These are the activations of a small network on made-up records, seen along a few directions, one row for each record.
Records have a field called Y. Each example row is followed by its value.
Other fields move the rows too, some of them a lot.
Strong random noise was added to every row along 8 fixed directions; ignore it. To show where, here is one row again and again, with new noise each time:
|   75 |   42 |  333 | -189 |  -72 | -683 | -369 |  -48 |  270 |  570 |  194 | -104 |   -3 |  295 |  147 | -317 |  -83 |  316 | -557 |   38 |  158 | -185 |
| -225 | -139 | -279 |  194 |  285 |  624 |  264 |    0 |   57 |  -69 | -249 |  186 | -152 | -184 | -159 |  110 |  238 |  152 |  372 |  208 |  417 |   43 |
|  -20 |  163 | -253 |  -44 |  -37 |  428 |  258 |   73 |  -30 |   19 | -190 |  129 |  211 | -284 |  -14 |   75 |  143 |  -28 | -194 |  112 |  472 | -460 |
|   74 |  207 | -298 |  330 |   33 | -218 |  -33 | -455 |   40 |  124 |   88 |  466 | -398 | -177 |   -1 | -197 |  -35 |  241 |  -14 |  364 |  352 |  325 |
|   73 |  204 |   15 |  -80 | -166 | -266 | -326 |  257 |  289 |   -4 | -407 |  184 |  -58 |   16 | -431 |   52 | -283 |  273 |  -80 |  196 | -311 |  498 |
|  170 | -238 | -377 | -198 | -218 |  460 |   29 | -712 | -549 |  268 |  169 |    7 | -151 |  130 | -577 |  374 |  244 | -396 | -559 |   64 |  133 | -709 |
|  -63 |  102 |  133 | -193 |  -38 |   39 |  356 |  472 |    5 |  182 |  101 |   73 |  623 |  -36 |  504 |  -99 |   12 |   29 | -686 | -103 |  433 | -722 |
| -298 | -151 |  -33 |  106 |   36 |  873 |  445 |  123 | -328 | -199 | -126 |  -61 |   22 |  177 | -564 |  788 |  -36 | -244 |  114 |  -33 | -579 |  226 |
|  -56 |   90 |   -2 |  144 |  114 |  186 |  116 | -141 |   35 |   88 |   26 |   23 |  -18 |  -47 |    5 |   33 |   18 |    5 |   33 |  135 |  110 |   16 |
|  -58 |  143 |   82 |  -73 |  -63 |  398 |  -14 |   23 |   52 |   40 | -254 | -270 |   63 |   20 | -445 |  361 |  -38 | -118 |   56 |   45 | -292 |   17 |

|  290 |  745 |  192 |  233 | -265 | -464 |  216 | -242 | -228 |  -97 |  489 |  -97 |  410 | -203 |  619 | -134 | -462 | -339 | -361 |  -48 | -232 |  -38 | : y5
|   82 |  460 |  292 |   64 |  -12 |  -31 | -235 |  -26 |  457 |  164 | -133 | -313 |  269 | -260 |  255 | -370 |   82 |  -65 |  112 |  166 |  205 | -267 | : y11
|  405 |    9 | -313 | -245 | -165 |  141 |   13 |  214 | -198 | -507 | -284 |  469 |  736 | -191 |  160 | -234 | -206 | -522 | -408 |   98 | -140 | -402 | : y2
|   66 |  250 | -345 |   17 |  -77 |  150 |  149 |  -58 |  -62 | -240 | -122 |  -30 | -222 | -373 | -193 |  241 |   67 |   25 |  347 |   99 |  188 |   50 | : y3
|   11 | -373 |  268 |  107 |  342 | -133 |  -66 | -262 |   -4 |   91 |  314 | -366 |  -32 |  218 |  265 | -262 |  119 |    2 |  248 |  -78 |    5 |  -98 | : y5
|  252 |  499 | -197 |    0 |    2 |  -48 |  357 |  496 |  210 | -381 | -125 |  224 |  673 | -623 |  741 | -319 |  -91 |  -62 |    8 |   20 |  613 | -450 | : y8
|  118 |  407 |    2 |  184 |   -1 | -495 |  -93 | -656 |  200 |  422 |  351 | -261 | -351 | -175 |  287 | -338 |   86 |   99 |    9 |  106 |  429 | -199 | : y12
|  -76 |   97 |   21 | -182 |  -58 |  129 |  -86 |  102 |   90 |  131 | -124 | -126 |  107 | -124 |   66 |    9 |   -8 |   -7 | -163 | -141 |   75 | -327 | : y7
| -144 | -226 |  208 |  162 |  316 |  -24 |  103 |   35 |   14 |  -18 |  231 |  183 |   43 |  120 |  475 | -272 |  -86 |  -10 |  175 |  -12 |  -75 |  196 | : y7
|  180 |   55 |  115 | -105 |  -98 | -360 | -837 | -601 |  291 |  507 |  -84 | -619 | -699 |  282 | -720 |  137 |  116 |  221 |  239 |   49 | -207 |  261 | : y8
|    2 | -334 |  184 | -339 |  -82 | -308 | -272 |  220 |  119 |  247 |  -68 | -314 |  -47 |  325 | -190 |    3 |   82 |  238 |  -65 | -207 |   55 | -258 | : y9
|  164 | -134 |  131 |  191 |  220 | -291 | -141 | -509 |   28 |  249 |  316 |  -78 | -288 |   47 |  201 | -410 |  105 |   17 |   76 |  149 |  220 |  -29 | : y12
|  196 | -653 |  162 | -241 |  174 | -465 | -435 | -432 | -111 |  528 |  300 |   60 | -222 |  483 |   99 | -451 |  173 |   75 | -420 |  -20 |  325 | -429 | : y10
|  247 |  761 | -379 |  446 | -358 | -562 | -125 | -742 |  -54 |   -5 |  187 |  464 | -577 | -389 | -123 |  -81 | -293 |  103 | -116 |  433 |  179 |  570 | : y4
|  267 | -369 |  399 |   63 |  307 | -427 | -247 |  -90 |  117 |   26 |  210 |   25 |  164 |  358 |  290 | -395 | -217 | -194 |   23 |  -33 | -370 |  312 | : y1
| -552 | -456 |  134 | -209 |   60 |  425 |  172 |  607 |   58 |  282 | -221 |  -93 | -115 |  362 | -197 |  345 |  216 |  411 |  -57 | -210 |   70 | -101 | : y10
|  309 | -200 | -227 | -119 | -215 | -427 |  -82 |  169 |  -53 | -248 | -146 |  371 | -122 |  -81 |  -66 | -122 |  -68 |  257 |  -49 |  -20 |  108 |  119 | : y9
|  213 |  200 |  124 |  141 |  206 | -424 |  -30 | -460 |   97 |  184 |  475 | -217 |   -3 | -251 |  689 | -512 |  174 |  -84 |  136 |   80 |  594 | -276 | : y6
|    6 |   46 |  346 | -258 |  -96 |  182 | -434 |  112 |  307 |  224 | -284 | -449 |  165 |  158 | -284 |   41 |   -4 | -118 |  -88 |  -56 | -224 | -210 | : y4
| -120 | -673 |  113 | -382 |   39 | -336 | -108 |  498 |  -19 |  179 |  102 |  218 |  188 |  482 |   24 |  -51 |   44 |  283 | -497 | -146 |  -34 | -214 | : y3
|  159 |  329 |  -28 | -335 | -405 |  -27 | -165 |  841 |  169 | -272 | -543 |  204 |  564 | -191 | -248 |   54 | -234 |  -89 | -456 |   -5 | -282 | -228 | : y11
|  503 | -133 | -277 |   46 |   59 |  -91 | -329 | -802 |  -65 |   -8 |   95 |   39 | -404 | -104 | -124 | -282 |   87 | -269 |  233 |  265 |  242 |   79 | : y1
| -142 |  234 |   16 |   83 |  -43 | -131 |  184 |  211 |    4 |   11 |  145 |  217 |  247 |  -40 |  519 | -107 | -157 |   64 | -406 |  -60 |  -60 |    1 | : y2
|    5 |  566 |   71 |  269 |  -96 | -270 |   87 | -257 |   38 |  -25 |  232 |   -5 |  -20 | -213 |  172 |   44 | -251 | -110 |  185 |   81 | -260 |  469 | : y6

Which value of Y does each new row have?
|  226 | -288 |  -16 |  -18 |   17 |   60 |   33 | -189 | -266 | -189 |  133 |  -93 |  133 |   83 |  -82 |   70 |   40 | -363 |   70 | -110 | -279 | -199 | : y9
|  172 | -214 | -493 | -127 |  -91 |  440 | -112 | -207 | -301 | -254 | -253 |  362 |   75 |  -78 | -288 |   19 |   91 | -354 | -117 |  144 |  -76 | -190 | : y2
| -295 | -237 |  -74 | -209 | -250 |  145 |  323 |  349 | -358 |  281 |  115 |  210 |  113 |  221 |  -72 |  342 |  131 |   99 | -767 | -246 |  232 | -479 | : y6
|  -94 | -150 |  -77 |  331 |   82 | -429 |  305 |   92 | -114 |   53 |  344 |  488 | -220 |   19 |  500 | -278 |   42 |  453 |  -78 |   31 |  495 |  159 | : y9
|   28 | -266 | -393 |  115 | -129 |  365 |  494 |  124 | -637 | -427 |  179 |  545 |  -17 |  122 | -254 |  567 | -161 | -187 | -179 |  -21 | -296 |  214 | : y8
|  153 |  192 | -303 | -145 | -316 |  177 |  -68 |  237 |  -78 | -226 | -560 |  127 |   34 | -277 | -414 |  108 |  -68 |  104 | -104 |   62 |  157 |  -81 | : y5
|  194 |  186 |  251 |  188 |  221 | -166 | -268 | -529 |  367 |  226 |  114 | -301 |  -75 | -167 |  409 | -474 |   73 | -115 |  332 |  130 |  297 |   88 | : y1
| -190 | -302 |  242 | -314 |   90 |  435 |   13 |   33 |  -64 |   91 |   -2 | -709 |   87 |  131 | -355 |  376 |  247 | -166 |  246 | -206 | -111 | -296 | : y6
| -462 |  262 |  207 |  241 |   53 |  249 |  248 | -143 |   74 |  318 |  116 | -462 | -336 |  -77 |  -21 |  269 |  185 |  161 |  304 |  -27 |  278 |  124 | : y6
| -265 |  340 | -219 |  224 | -244 | -313 |  108 | -305 |  -51 |  429 |  256 |  323 | -499 |   15 |  219 | -108 |   77 |  469 | -388 |  177 |  384 |  143 | : y2
|  -32 |   81 | -252 |  470 |  342 |  361 |  346 | -734 | -306 | -237 |  359 |    3 | -157 | -219 |  322 |  -72 |  108 | -390 |  530 |  204 |  175 |  130 | : y2
|   -4 | -152 |  -94 |   99 |  154 | -293 | -392 | -464 |   17 |  429 |  233 |  333 | -186 |  135 |   57 | -474 |   16 |    5 |  -83 |  153 |   84 |  -17 | : y10
